Each row below holds a small network's activations on one input, seen along a few directions.
Each table varies a few parts of the input and shows all the possible inputs, shuffled.
A made-up example of a description, with smaller parts first: ring(8) and (point or line(9) or (values(2) and line(6))).
Shared parts are said once, and a part with two or three values counts as separate values.
In the rows, zero is written as 128.

Other details of the inputs vary at random and push rows far along three fixed directions, the same in every table; ignore that.

Table:
r1: [130 133 116 108 137 125 138 115 152 129 144]
r2: [125 105 138 132 126 136 120 143 104 139 109]
r3: [126 139 119 118 132 125 151 121 154 117 138]
r4: [131 126 156 162 133 132 130 133 131 144 136]
r5: [125 140 115 126 139 118 145 114 144 111 144]
r6: [132 120 112  86 124 115 130 130 125 104 120]
r7: [123 126 108  95 133 117 147 142 124 103 117]
r8: [115 129 110 121 123 125 137 113 145 119 152]
r9: [123 129 106  99 125 108 142 142 119 102 125]
r10: [133 132 146 149 138 134 123 104 168 136 154]
r11: [135 134 157 160 129 133 131 121 124 145 134]
r12: [111 127 111 121 129 121 137 114 149 121 146]
r13: [132 106 152 127 133 127 114 142 103 128 115]
r14: [132 109 154 126 128 126 114 140 101 129 118]
r15: [136 134 147 147 133 135 124 103 169 139 151]
r16: [123 107 140 129 122 133 122 140 106 144 105]
r17: [131 143 115 121 130 120 147 112 146 117 139]
r18: [127 122  96  98 120 116 135 125 116 110 117]
r19: [115 117  98  97 126 120 134 135 118 107 124]
r20: [133 109 136 135 125 131 121 133  99 139 104]
r21: [127 139 116 122 123 115 146 122 149 118 147]
r22: [130 135 117 107 133 124 138 114 149 128 147]
r23: [134 136 149 147 128 131 123 102 163 137 160]
r24: [128 123 148 163 127 134 119 116 121 147 138]
r25: [135 120 145 136 122 122 128 145  97 135 111]
r26: [129 125 104  97 125 112 146 141 125 108 115]
r27: [117 111 142 132 121 129 118 142  99 139 114]
r28: [130 140 133 160 124 133 127  97 155 143 156]
r29: [137 130 155 159 134 136 132 121 130 147 126]
r30: [123 132 107 125 127 123 136 110 141 116 151]
r31: [124 121  98  96 116 120 135 132 116 107 126]
r32: [135 144 138 159 133 131 137 108 164 142 147]
r33: [132 107 137 132 122 139 123 141 102 139 108]
r34: [132 113 138 134 119 132 120 138  94 136 114]
r35: [129 128 105  96 121 112 146 141 123 108 118]
r36: [127 118 150 133 134 131 131 152 101 129 112]
r37: [125 127 103 102 132 108 142 138 117 101 121]
r38: [131 132 162 155 126 137 135 130 129 145 136]
r39: [115 125 110 120 129 123 138 114 152 124 141]
r40: [140 224 112 136 133 175   5 175 138 121  51]
r41: [128 118 148 161 130 143 121 124 127 146 139]
r42: [127 134 113 124 133 118 146 124 153 117 141]
r43: [124 143 116 124 133 116 144 113 141 112 146]
r44: [131 120 145 138 127 122 126 146  96 132 113]
r45: [133 110 138 131 118 138 123 141 100 139 111]
r46: [133 110 146 122 139 132 121 144 103 144 114]
r47: [126 250  87 117 123 166  21 149 190 113  82]
r48: [136 122 147 158 124 142 124 118 127 151 133]
r49: [125 136 135 159 126 139 128 105 156 139 163]
r50: [131 108 135 137 130 130 119 135  99 137 107]
r51: [127 107 138 130 121 137 122 141 104 142 107]
r52: [115 131 112 118 119 121 138 112 148 125 147]
r53: [119 121 100  94 116 119 134 133 118 110 125]
r54: [129 121 147 164 133 136 119 117 124 146 135]
r55: [132 140 113 122 126 116 147 116 149 119 140]
r56: [129 109 136 138 130 133 119 140  95 133 114]
r57: [130 106 136 135 127 137 121 143 102 136 111]
r58: [126 121 152 132 128 130 131 150  99 130 114]
r59: [127 127 104  99 136 113 144 133 118 102 115]
r60: [128 109 139 129 117 137 122 141 102 142 110]
r61: [132 141 144 144 134 134 129 106 159 149 163]
r62: [131 122 157 148 142 137 122 126 129 153 142]
r63: [128 125 102 101 132 109 143 138 121 104 116]
r64: [128 129 106 122 128 127 138 109 148 121 140]
r65: [128 140 144 146 139 134 128 106 158 147 166]
r66: [126 131 110  92 124 118 149 140 122 105 118]
Description of these inputs: ring(6) and (values(2) or line(4) or line(5)).
- The inputs of r42 and r35 match in every part but the ring(6) part. If r46 is changed in the same way as r42 into r35, which row does it become? => r22
- Change only the ring(6) part in r53. List by row number the other rows that result. => r2, r8, r19, r51, r60
- Which other rows agree with r14 in the ring(6) part? List them by row number. => r8, r9, r24, r27, r30, r43, r44, r49, r58, r65
- Which other rows agree with r16 in the ring(6) part? List them by row number. => r1, r3, r15, r20, r26, r29, r32, r33, r51, r64

Table:
r67: [128 171 141 167 126 166  91 152 170 145 141]
r68: [134  97 146 161 164 126 165 108 160 145 175]
r69: [122 173  83  78 104 121 100 162 128  96  60]
r70: [145 174 163 139 130 152  87 117 177 158 120]
r71: [105 149 118 151 119 151  42 117 159 188 148]
r72: [122 194  66 102 127 121  83 127 189  58 133]
r73: [122 102 162 151 102 129 162 100 163 142 176]
r74: [106 118 160 155 139 130 163 100 137 138 193]
r75: [131 112 148 172 114 110 172  83 153 142 155]
r76: [161 142 168 152 157 149  77 159  80 146  90]
r77: [102 133  57  92 126  95 187 108 193  93 155]
r78: [130 100  76  89 111  82 174 130 110  87 107]
r79: [106 117 152 157 125 120 178  97 157 160 161]
r80: [164 143 168 135 135 159  87 170  94 167  86]
r81: [138 119  74  83 119  91 182 130  90  94 124]
r82: [123 129 147 171 139 112 175  81 131 144 169]
r83: [126 192  82  70 113 124 107 161 110 106  71]
r84: [102 113  39  65 101  92 130  77 174 126 190]
r85: [119  95 163 151 155 122 158  94 165 140 166]
r86: [135 215  75  75 158 123  92 108 178  79 129]
r87: [147 117 157  90 119 140  76 190  72 134  34]
r88: [111  90 168 155 141 118 171 134  65 158 124]
r89: [123 113  89  75 108  82 174 117 100  91 111]
r90: [120 111 148 178 130 109 168  83 149 133 158]
r91: [116  57 172 147 115 129 155 156  95 149 131]
r92: [137  86  92  57 124  96 165 138 130  99 113]
r93: [139 147 110 173 109 198  70  81 153 149 115]
r94: [143 184 146 157 115 164  93 138 157 148 148]
r95: [142 180  96  48 131 131  93 158 120 106  78]
r96: [130 163 160 147 143 158  86 129 185 152 118]
r97: [119 147 141 105 124 141  96 198  44 144  39]
r98: [129  90 154 148 145 126 165 107 177 155 163]
r99: [123 121 160 160 132 122 159  87 131 131 191]
r100: [140  60 183 144 143 113 146 121  86 139 118]
r101: [112  95  98  75 116  92 153 128 102  63 131]
r102: [136 173  85  57 148 138  94 176 122 104  86]
r103: [124  64 159  88 154 112 156 160  34 133  95]
r104: [139 121 153 109  98 135  71 188  52 108  50]
r105: [139  64 129 116 109 108 175 176  45 140  81]
r106: [111  37 133 144 113 177 147 107  82 168 116]
r107: [124  77 170 140 123 138 163 156  74 157 148]
r108: [105  59 145 117 128 102 161 164  43 122  78]
r109: [121 110 166 144 102 127 163  96 156 147 180]
r110: [150  78 151 171 117 113 171 138  75 152 117]
r111: [141 190 155 159 116 153  87 118 146 137 144]
r112: [117 130 178 146 112 160  77 178 103 146  86]
r113: [123  34 114  94  97  94 109 135  28 155 114]
r114: [133 158 150 165 161 149  80 132 180 140 121]
r115: [122 119 153 156 111 117 178  89 155 160 158]
r116: [117 102 144 172 139 130 163 117 150 132 190]
r117: [142 199 143 171 124 143 102 112 146 150 121]
r118: [109 119 161 144 125 136 170 105 146 153 190]
r119: [132 143 148 168 129 154  98 186  98 163  72]
r120: [147  99 162 149 131 117 159  81 162 142 162]
r121: [ 97  66  51  77 125 147 149 101  99  93 118]
r122: [136 165 148 164 107 155  85 138 178 141 131]
r123: [153 163  80  66 130 132  93 175 133 101  76]
r124: [119 103 166 145 157 121 158  89 158 145 170]
r125: [141 171 140 183 134 152  82 134 154 123 144]
r126: [ 97 101 102  52 110 104 164 142 111  90 134]
r127: [134 173 135 192 136 136  90 121 163 133 113]
r128: [130 146 111 163 106 205  75  92 163 161 114]
r129: [ 95  80 120 156 131 115 114  80 140 175 198]
r130: [124 181 145 169 144 162  87 140 149 134 153]
r131: [123 143  49 110 138  88 183  96 169  75 165]
r132: [132  61 160  96  97 105 148 154  33 115  99]
r133: [162 102 145 160 140 120 165  96 157 146 171]
r134: [150 160 150 170 154 141  77 119 173 132 121]
r135: [113 220  51 101 150 127 110 133 175  85 129]
r136: [144 173 141 167 112 162  91 145 169 145 139]
r137: [ 91 146  69  88 138  89 181  90 175  83 162]
r138: [154 175 162 149 134 144  82 107 167 145 121]
r139: [133  69 160 158 108 115 170 142  93 162 107]
r140: [107 171  83  79 119 125  99 170 129  96  62]
r141: [113  57 171 158 129 122 149 151  86 135 135]
r142: [133 198  60  78 150 137 100 143 206  94 124]
r143: [149  81 169 149 113 126 157 138  63 143 147]
r144: [165 125 170 152 132 142  74 159 105 147  71]
r145: [137 152 177 137 107 159  84 168  84 156  95]
r146: [169 181 147 157 145 152  89 119 157 149 134]
r147: [137  99 151 168 110 119 157  98 156 131 177]
r148: [152 174 139 177 116 154  86 134 159 132 141]
r149: [129 118  75  73 115  99 187 140  99 106 123]
r150: [109 106  32  95 123 143 152  50 163  81 161]
r151: [131 149 169 167 128 135  83 149  80 143  70]
r152: [135 167 101  65 145 116  77 145 117  80  75]
r153: [130 139 181 155 121 145  68 155  81 130  93]
r154: [ 95  92  98  70 123 100 157 141 109  70 133]
r155: [137 146 179 128 146 160  85 167  94 169  82]
r156: [143  93  83  75 150  92 162 134 107  80 125]
r157: [110 104  69  93 140  93 179 148 104  88 120]
r158: [122 103 167 134 142 127 165  94 166 160 167]
r159: [135  75 133 123 133 102 166 159  20 123  93]
r160: [122 146  67  89 134 101 169  96 157  66 195]
r161: [120 185  71  79 130 132 108 179 112 104  79]
r162: [ 91 138  81  76 130 100 165  97 175  70 184]
r163: [119 150 117 167 125 137  33  99 144 166 151]
r164: [133 109 151 152 167 129 166 102 148 149 183]
r165: [151 118 161 142 140 120 166  79 144 152 174]
r166: [106 201  53 109 142 118 102 133 195  78 112]
- The inputs of r100 and r120 match in every part but one. If r86 is changed in the same way as r100 into r120, which row does it become? => r165
- The inputs of r125 and r136 match in every part but one. If r101 is changed in the same way as r125 into r136, which row does it become? => r73
- The inputs of r79 and r137 match in every part but one. If r97 is changed in the same way as r79 into r137, which row does it become? => r88
- Describe the family of inputs behind these rows. => ring(5) and (values(2) or (values(3) and ring(6)))
- Change only the values(3) part in r164. List by row number the other rows that result. => r130, r135
